Each row below holds a small network's activations on one input, seen along a few directions.
Each table varies a few parts of the input and shows all the possible inputs, shuffled.
A made-up example of a description, with smaller parts first: ring(5) and (point or line(11) or (values(3) and line(4))).
Shared parts are said once, and a part with two or three values counts as separate values.

Rows:
x1: [  6  26   9 -76  14  59  28 -14  -6   1 -16]
x2: [ -6  43   2  36   0   4   1   3  53 -37  25]
x3: [ 17  25  -4 -80  23  47  33 -18   1   5   1]
x4: [ 23  24 -28  18 -14 -48 -33  -2 -47  45  -7]
x5: [ -4  11 -24  25 -17 -25 -38  21 -61  38 -22]
x6: [  2 -38  26  62  31 -36  34  27 -11  16 -32]
x7: [ 18 -24  34  60  25 -47  33   9  -5  17 -36]
x8: [ 33  26 -13 -20  -5  70 -17 -26 -38  14  -2]
x9: [-15  -5 -11 -78  16  65  22 -11  -8  -9  -9]
x10: [-49  19  21  47 -13  21 -22  26  54 -15  14]
x11: [ -9  -8 -35  20 -21 -30 -45   6 -57  29 -17]
x12: [-12  11   8  32  -8 -13 -31  -9  81 -25  35]
x13: [-36  28   6  43  -4  28  -3  26  38 -43  10]
x14: [  6  -8 -30  15 -12 -44 -49  -3 -49  23  -9]
x15: [ 28  -6 -29 -27   7  63 -27 -32 -32  -3  14]
x16: [ 13  25 -15  21 -23 -36 -38   3 -54  40 -25]
x17: [-31  34  31  43 -19  10 -23   6  62 -14  11]
x18: [-19  34  17  40  -8  -2 -17   3  69  -9  30]
x19: [-41   9  -6  38  -9  23 -11  11  42 -54  14]
x20: [ 15 -33   9 -56 -18 -67  35   4 -11  15   5]
x21: [  0  -5  -7 -83  26  52  17 -20   0 -15   0]
x22: [-11  12   2 -72  20  70  28   4 -12   0 -13]
x23: [ 36 -47  13  49  36 -69  26  -6  12   9 -16]
x24: [ 31   1 -36  10 -13 -60 -45 -13 -36  31  -3]
x25: [ 45  24 -26 -24   4  58 -12 -30 -31  18  15]
x26: [ -4 -56  15  59  27 -41  27  12  -8   7 -29]
x27: [-38   1  15  38  -7   3 -34   0  67 -32  28]
x28: [ 25   3 -14 -88  25  36  20 -29  13  -9   6]
x29: [ 12  -6 -33 -22  -2  76 -23 -22 -41   4   6]
x30: [-54   0   9  42 -17  17 -29  10  58 -26  19]
x31: [-24  10  -1  33   2  10 -15   1  52 -60  23]
x32: [-25 -42  11 -46 -27 -38  36  22 -32  13  -8]
x33: [  8 -11  18 -49 -19 -55  48  15 -23  28   1]
x34: [ 12 -56  20  54  37 -54  23   3   0   1 -21]
x35: [ 17  12 -21 -16   2  81 -16  -7 -45  13   1]
x36: [ -3 -11  31 -46 -29 -44  43  19 -29  23 -16]
x37: [ 29 -25  22  56  35 -58  39   5   2  23 -20]
x38: [-20 -24  23 -42 -23 -33  43  37 -36  22 -13]
x39: [ 52   2 -36 -33   6  46 -24 -42 -19   4  20]
x40: [ -9 -41  16 -51 -17 -51  32  13 -24   8  -1]
x41: [-18  43  15  39 -11  16  -4   7  46 -42   7]
x42: [  1  20  -8  28   0  -7 -12  -8  66 -53  30]
Describe the family of inputs behind these rows.
Answer: ring(6) and (values(2) or ring(5))
The inputs of x25 and x39 match in every part but the ring(6) part. If x37 is changed in the same way as x25 into x39, which row does it become?
Answer: x23
Which other rows does x31 become when the values(2) part takes its other values? List them by row number.
Answer: x27
Which other rows does x8 become when the ring(5) part takes its other values? List them by row number.
Answer: x1, x7, x16, x36
Which other rows does x30 become when the ring(6) part takes its other values? List them by row number.
Answer: x10, x12, x17, x18, x27
Which other rows agree with x38 in the ring(6) part? List them by row number.
Answer: x5, x6, x10, x13, x22, x35
Which other rows does x40 become when the ring(5) part takes its other values? List them by row number.
Answer: x14, x15, x21, x34

Rows:
x43: [ 11 -24 -12 -24 -12 -48  -1   2 -45  26  -9]
x44: [-35   3  30  14 -12 -20  21  27  28 -13  -3]
x45: [  2  -9   0 -19 -13 -30  13  16 -55  37 -24]
x46: [-12  14 -19  29 -20  -5 -45  -2  13 -12  18]
x47: [ 11  23  -7  42   0   7 -34 -13  23  -2  13]
x48: [  3   7 -12  49  17  34 -26  -9  12 -16   1]
x49: [-11 -18  21  29  27   2  28   7  39 -27  -3]
x50: [ 37 -16   0 -10   8 -35  11  -8 -35  37 -14]
x51: [ 29 -34  -6  -1  24  -7  20  -6 -48  22 -25]
x52: [ -3  -3  27  23   9 -24  21   3  50 -13   8]
x53: [ 20  34 -24 -83   7  66  11 -23 -10 -17  10]
x54: [-26 -12  15   9 -11 -38   8  13  40 -23  12]
x55: [ -3   5  -6 -91  -3  86   5 -19 -12   4  11]
x56: [-21  29  -5  34 -20  12 -32  12   1  -2   4]
Describe the family of inputs behind these rows.
Answer: values(2) or (values(3) and line(4))

Rows:
x57: [ 11  22 -35 -50 -20  40 -35 -13 -54  23   2]
x58: [ -5 -29  23  50  -2 -88  13  18  22   3  -4]
x59: [-34 -13  46  43   1 -50  37  31  52 -16  -5]
x60: [  5 -12  -2  93   3 -47 -25  10  -7  12 -12]
x61: [  3 -10  15 -83   4  18  55   6 -27  12 -14]
x62: [-37  -4  22  48   8   2   2  11  78 -49  17]
x63: [ 31 -27  -9 -77   4 -22  32  -9 -56  33 -15]
x64: [ -1  -2  -7 -78   9  70  20 -16  -1 -17  10]
x65: [-24  20  -7  77 -26 -27 -52  13  22 -10  11]
x66: [-12  32   5  69   3   9 -28  -2  66 -34  21]
x67: [ 24  34 -22 -57   5  77 -11 -29 -10  -1  12]
x68: [ 40 -11 -30 -34  10  19  -9 -18 -84  44 -24]
Describe the family of inputs behind these rows.
Answer: values(2) and ring(6)
The inputs of x60 and x66 match in every part but the ring(6) part. If x68 is changed in the same way as x60 into x66, which row does it become?
Answer: x67
Which other rows does x62 become when the values(2) part takes its other values? List them by row number.
Answer: x64
Which other rows does x65 become when the values(2) part takes its other values? List them by row number.
Answer: x57
